These are the activations of a small neural network, seen along a few directions. Each row is one input.
In each table, some parts of the input vary, and every possible input appears once, in random order.
Descriptions start from the smaller parts, as in this example, which fits no table here: one of 3 separate values, together with either a single point or one of 11 places along a line or (one of 5 places around a ring, together with one of 6 places along a line).
Shared parts are said once, and a part with two or three values counts as separate values.

Other details of the inputs shift rows strongly along two fixed directions, in all tables alike. That doesn't count.

Rows:
x1: -1.396 -0.754 2.106 3.273 -0.125 -2.746 -1.703 -4.432 7.068 4.313 0.586 -3.309 -3.446 3.786
x2: 2.429 -2.968 -0.328 0.965 -2.674 -4.061 4.529 -4.014 0.034 2.037 0.210 -1.443 4.565 0.056
x3: -1.374 0.148 0.235 2.480 0.389 0.198 -1.745 -1.397 5.448 1.661 -0.465 -0.279 -3.824 -0.614
x4: 2.284 -2.274 0.332 1.265 -1.681 -4.393 4.558 -3.856 -0.443 2.457 -0.155 -1.363 4.613 0.649
x5: -3.564 2.889 -3.898 -1.708 4.010 2.581 -5.231 5.579 -0.903 -1.895 3.915 5.030 -2.724 -0.353
x6: -1.648 -0.121 1.322 1.086 -0.885 0.029 -2.676 -1.400 4.519 1.307 1.442 -1.967 -3.669 1.543
x7: 3.156 0.424 -0.997 -1.219 -0.098 0.489 2.734 1.875 -3.222 -2.038 -3.092 1.717 3.866 -0.939
x8: 3.164 -0.645 -0.454 -2.988 -2.338 0.552 1.802 1.602 -3.647 -2.801 -0.850 -0.011 4.236 0.599
x9: 4.425 -2.323 1.293 2.446 -2.744 -5.609 4.544 -6.171 4.141 3.758 -1.302 -3.411 5.124 4.575
x10: 2.747 0.754 -1.456 -2.390 0.247 2.354 2.026 2.747 -4.369 -3.132 -2.677 2.239 3.373 -1.703
x11: -1.852 0.251 1.786 1.148 -0.382 -0.544 -2.448 -1.046 4.100 1.609 1.002 -1.665 -3.882 2.093
x12: 1.484 -0.647 -0.408 -1.512 0.431 -0.500 2.736 0.514 -6.139 -1.228 -0.499 0.367 4.623 -0.877
x13: -1.393 0.855 0.776 2.889 1.311 -0.137 -1.606 -1.217 4.832 2.078 -0.826 -0.192 -3.896 0.050
x14: -3.953 0.738 0.126 -0.820 1.034 2.694 -3.033 2.289 -2.045 -1.436 2.651 0.541 -4.057 -2.848
x15: 2.720 0.274 -1.690 -2.439 -0.574 2.001 1.847 3.116 -3.964 -3.541 -2.589 2.222 3.396 -2.223
x16: -4.600 1.972 0.637 -1.294 2.436 3.564 -3.671 3.882 -3.825 -2.072 2.405 1.178 -4.461 -2.840
x17: 3.137 0.438 -1.127 -0.916 0.794 0.750 2.543 1.583 -3.735 -1.789 -3.492 1.434 4.152 -0.456
x18: -2.516 1.649 0.776 -2.095 0.574 3.685 -3.907 2.993 -0.740 -2.029 1.329 0.121 -4.141 0.042
x19: -3.251 -0.660 0.969 1.829 0.275 -0.908 -1.298 -2.647 2.891 2.742 2.407 -1.208 -3.847 -0.540
Each input here is: either a single point or (one of 3 separate values, together with one of 6 places along a line).
Which other rows does x6 become when the choice among 3 separate values takes its other values? List them by row number. -> x3, x14

Rows:
x20: 1.664 -0.561 0.287 1.715 -0.258 -1.916 1.752 -2.759 2.719 2.111 -1.598 -0.795 1.134 1.596
x21: 2.645 -0.705 0.020 -0.691 -1.245 -1.109 3.590 -0.276 -3.180 -0.902 -0.973 -0.030 4.525 -0.768
x22: 1.398 -0.988 -0.357 1.511 -0.208 -2.229 1.510 -2.744 2.890 2.186 -1.273 -0.381 1.337 1.298
x23: -1.510 0.046 1.023 0.670 -0.051 0.017 -0.522 -1.061 1.293 0.982 1.055 -0.662 -2.087 -0.464
x24: -0.539 0.167 0.483 0.103 -0.584 0.365 -1.640 0.409 2.230 0.058 -0.160 -0.452 -2.134 0.813
x25: -2.587 0.881 -0.685 -1.114 1.266 2.260 -2.446 2.118 -1.907 -1.306 2.372 1.029 -2.209 -1.443
x26: 2.697 -1.353 -0.174 -0.955 -1.725 -0.959 3.315 -0.226 -3.193 -1.074 -1.517 -0.361 4.255 -0.746
x27: 0.119 1.098 -1.334 -1.625 0.634 1.315 -0.886 3.050 -1.934 -1.976 0.415 1.944 0.513 -0.216
x28: -1.543 -0.030 0.949 0.799 0.502 0.082 -1.083 -1.178 0.792 1.053 1.124 -1.311 -1.850 0.453
x29: -0.337 0.350 0.521 1.121 0.070 0.197 -0.922 -1.245 3.182 0.939 0.281 -0.670 -1.601 0.695
x30: 2.270 -0.895 -0.092 -2.308 -1.833 -0.278 2.268 1.013 -4.244 -1.986 -0.554 -0.279 3.947 0.090
x31: -0.309 -0.178 0.411 1.429 -0.384 -0.181 -0.810 -0.719 3.268 0.898 -1.055 -0.487 -2.148 -0.107
x32: -1.611 -0.361 -0.135 1.695 0.306 -1.302 -0.485 -1.164 1.976 1.707 1.370 0.028 -1.627 -0.686
x33: -1.777 2.348 0.195 -2.076 1.078 3.622 -3.179 4.557 -1.873 -3.003 0.661 1.559 -2.919 -0.949
x34: 2.862 -1.738 -0.107 -0.841 -1.982 -1.435 3.662 -1.590 -2.209 -0.165 -1.319 -0.801 4.322 0.061
x35: -1.321 -0.217 1.067 0.953 -0.261 -0.284 -0.669 -1.800 1.862 1.238 1.574 -1.412 -1.680 0.194
x36: -1.404 -0.778 -0.064 1.816 0.033 -1.792 -0.109 -2.563 2.978 2.629 1.572 -0.416 -1.529 0.138
x37: -1.587 0.024 0.986 0.880 0.554 -0.106 -0.691 -1.047 0.840 1.268 0.574 -0.810 -2.149 0.044
x38: 2.320 -0.348 0.047 -1.828 -0.822 -0.658 2.557 0.870 -4.715 -1.493 -0.539 -0.135 4.395 0.633
x39: -1.938 1.751 -1.324 -1.394 1.871 3.399 -3.079 3.480 -1.287 -2.192 1.165 2.034 -2.435 -1.271
x40: -0.700 0.819 0.639 0.572 0.534 0.117 -1.521 0.394 1.764 0.461 -0.086 -0.251 -1.913 1.318
x41: 2.555 -0.713 -0.015 -0.493 -0.631 -1.213 3.403 -0.247 -3.628 -0.626 -1.440 -0.183 4.434 -0.259
x42: 0.491 0.637 -1.391 -0.128 0.715 0.462 0.152 1.573 -0.614 -0.892 -0.532 1.768 0.674 -0.991
x43: 1.686 -1.410 -0.263 2.009 -0.506 -2.791 1.494 -3.820 3.826 2.711 -0.767 -1.264 1.840 2.117
x44: -1.490 0.120 1.277 0.405 -0.483 -0.522 -0.986 -0.537 1.275 0.748 1.685 -0.981 -1.905 0.437
x45: -1.763 1.576 -1.226 -0.929 1.715 2.620 -2.349 2.896 -0.601 -1.452 0.553 2.250 -2.531 -1.401
x46: -0.898 0.806 0.360 0.665 1.040 1.096 -1.717 -0.009 1.634 0.323 -0.082 -0.331 -2.097 0.708
x47: -2.141 1.923 -0.503 -2.080 1.736 3.220 -3.585 4.611 -2.187 -2.688 0.490 1.863 -2.732 -0.736
x48: -1.658 -0.531 0.684 0.795 -0.014 -1.450 -1.159 -1.135 1.605 1.587 1.482 -0.926 -1.615 0.904
x49: 1.690 -0.991 0.052 0.872 -1.218 -1.169 1.398 -2.116 2.536 1.224 -1.639 -0.752 0.801 0.833
x50: -1.880 2.330 -0.039 -1.098 2.123 3.701 -2.870 4.379 -2.231 -2.619 -0.674 1.773 -3.121 -1.730
x51: -1.890 -0.273 0.301 0.476 0.661 -0.146 -1.054 -0.698 0.632 1.071 0.888 -0.215 -1.943 -0.395
x52: -0.609 0.765 0.425 0.616 0.365 0.756 -0.889 -0.164 2.226 0.408 -0.236 0.221 -2.070 -0.121
x53: 1.663 -0.195 0.262 1.433 -0.639 -1.425 1.630 -1.512 2.239 0.985 -1.327 -0.264 1.150 0.301
x54: 2.113 -0.796 -0.777 -1.250 -0.374 -0.790 2.823 0.692 -4.452 -1.283 -1.107 0.650 4.559 -0.946
x55: -1.610 -0.345 0.063 0.935 -0.136 -1.521 -0.945 -1.015 1.894 1.588 2.239 -0.318 -1.495 0.618
x56: 1.703 -1.292 -0.179 2.593 -0.474 -3.360 1.939 -3.388 3.933 2.825 -1.559 -0.755 1.613 1.313
x57: 2.486 -1.104 -0.403 -2.106 -1.542 0.289 2.556 0.220 -4.292 -1.912 -0.715 -0.503 4.337 -0.337
x58: 1.260 0.129 -1.187 -3.437 0.367 2.028 1.119 3.001 -7.248 -3.503 -0.112 1.251 3.972 -1.317
x59: -0.515 0.032 0.200 0.288 -0.199 1.089 -1.570 -0.247 2.202 0.070 -0.239 -0.625 -2.018 0.316
The inputs of x44 and x23 match in every part but one. If x40 is changed in the same way as x44 into x23, which row does it become? -> x20
The inputs of x50 and x46 match in every part but one. If x32 is changed in the same way as x50 into x46, which row does it become? -> x25
What is each input in this table made of? -> one of 2 separate values, together with one of 4 places along a line, together with one of 5 places along a line
Which other rows does x38 become when the place on the line of 4 takes its other values? List them by row number. -> x28, x37, x41
Which other rows does x33 become when the choice among 2 separate values takes its other values? List them by row number. -> x44
Start at x31 and move only the place on the line of 5, one step at a time. The first step leads to x53. Which rows follow, in order? -> x50, x56, x42
Which other rows does x46 become when the place on the line of 5 takes its other values? List them by row number. -> x29, x39, x43, x59
Which other rows does x56 become when the choice among 2 separate values takes its other values? List them by row number. -> x54

Rows:
x60: 2.888 -0.995 -1.500 -0.728 0.642 -1.419 3.234 -1.363 -3.233 0.305 -1.371 0.395 5.574 1.138
x61: -1.013 -1.458 0.331 2.048 -1.441 -0.662 -0.508 -4.491 5.662 2.562 1.761 -2.108 -2.592 -0.038
x62: -1.681 0.243 -0.763 -0.091 0.505 -0.673 -2.006 1.343 1.185 0.315 1.572 1.161 -1.870 0.593
x63: 0.264 1.123 0.468 0.034 0.030 -1.547 0.585 1.922 -0.930 -0.399 0.312 1.278 0.654 0.047
x64: -0.329 -1.584 0.934 2.809 -2.200 -3.511 -0.378 -5.248 7.972 4.234 2.509 -3.010 -1.652 3.322
x65: -1.985 0.513 1.828 0.540 -0.473 1.406 -0.961 0.675 0.522 -0.282 0.316 -0.546 -3.737 -2.246
x66: 4.394 -0.471 -2.310 -1.841 0.470 -0.131 4.148 -0.790 -5.100 -1.250 -0.798 1.051 8.174 0.799
x67: -2.638 0.630 -0.648 -0.230 1.259 1.810 -1.968 2.792 -1.467 -1.240 0.184 1.711 -2.789 -3.178
x68: 4.867 -2.720 -0.403 2.498 -0.805 -6.150 6.300 -5.735 0.499 3.638 -2.589 -1.797 7.751 2.899
x69: 1.101 0.662 -0.512 3.663 0.751 -1.004 -1.076 -2.235 8.500 2.902 -2.839 0.262 -2.627 2.186
x70: 0.273 0.876 -1.915 -2.038 0.461 1.198 -0.580 2.924 -2.281 -2.181 1.905 2.179 1.574 -0.075
x71: -2.423 2.452 0.721 -0.011 3.055 2.056 -1.795 2.625 -2.434 -0.844 0.310 1.084 -2.666 -1.077
x72: 4.442 -0.901 -1.471 -1.738 -1.376 -2.985 4.306 1.684 -5.014 -1.680 -1.680 1.412 7.615 0.637
x73: -1.441 0.111 0.808 2.634 0.204 -1.480 0.299 -1.362 3.098 2.181 0.221 0.112 -2.380 -1.656
x74: 1.955 2.161 -0.534 -2.647 0.586 4.843 -1.513 4.551 -1.307 -4.328 -3.789 1.694 -0.198 -0.389
x75: -2.646 1.406 -1.938 -1.568 1.630 4.163 -2.715 3.018 -1.734 -2.487 2.024 2.576 -2.656 -3.319
x76: -2.209 -0.444 0.962 0.244 -0.467 1.274 -1.739 0.553 0.452 -0.311 0.154 -0.720 -3.590 -2.032
x77: -2.362 1.676 0.050 -2.419 1.976 5.174 -3.643 2.366 -2.960 -2.541 1.868 0.154 -2.667 -0.723
x78: 0.020 -0.442 0.389 -1.132 0.412 1.121 -0.245 -0.588 -1.935 -0.247 -0.264 -1.078 0.542 0.832
x79: 4.101 -1.275 0.119 -1.882 -0.841 -0.712 4.287 -0.319 -6.089 -1.612 -2.634 -1.024 6.876 0.916
x80: -2.147 0.754 0.238 -2.227 -0.330 1.989 -3.190 3.203 -1.275 -1.933 1.537 0.325 -2.914 0.003
x81: -1.406 -0.072 2.993 2.987 0.249 -1.620 -0.216 -3.700 3.878 3.258 0.142 -2.907 -2.886 1.746
x82: -2.278 -0.236 -1.104 0.398 0.735 0.806 -1.535 0.258 1.102 0.417 0.780 1.186 -2.672 -1.985
x83: -0.547 -0.822 3.035 3.768 -2.293 -4.802 0.396 -4.435 7.170 4.476 0.878 -3.032 -2.416 2.777
x84: 3.098 -1.188 0.316 -1.364 -2.573 -2.316 2.785 0.467 -2.858 -1.083 -1.176 -0.702 4.766 1.280
x85: -2.299 0.004 -0.095 -1.707 -0.165 3.171 -2.274 1.885 -1.423 -1.871 0.667 0.345 -3.216 -2.456
What is each input in this table made of? -> one of 2 separate values, together with either a single point or (one of 3 separate values, together with one of 4 places along a line)
The inputs of x80 and x62 match in every part but the choice among 2 separate values. If x83 is changed in the same way as x80 into x62, which row does it become? -> x63
Which other rows does x79 become when the choice among 2 separate values takes its other values? List them by row number. -> x68
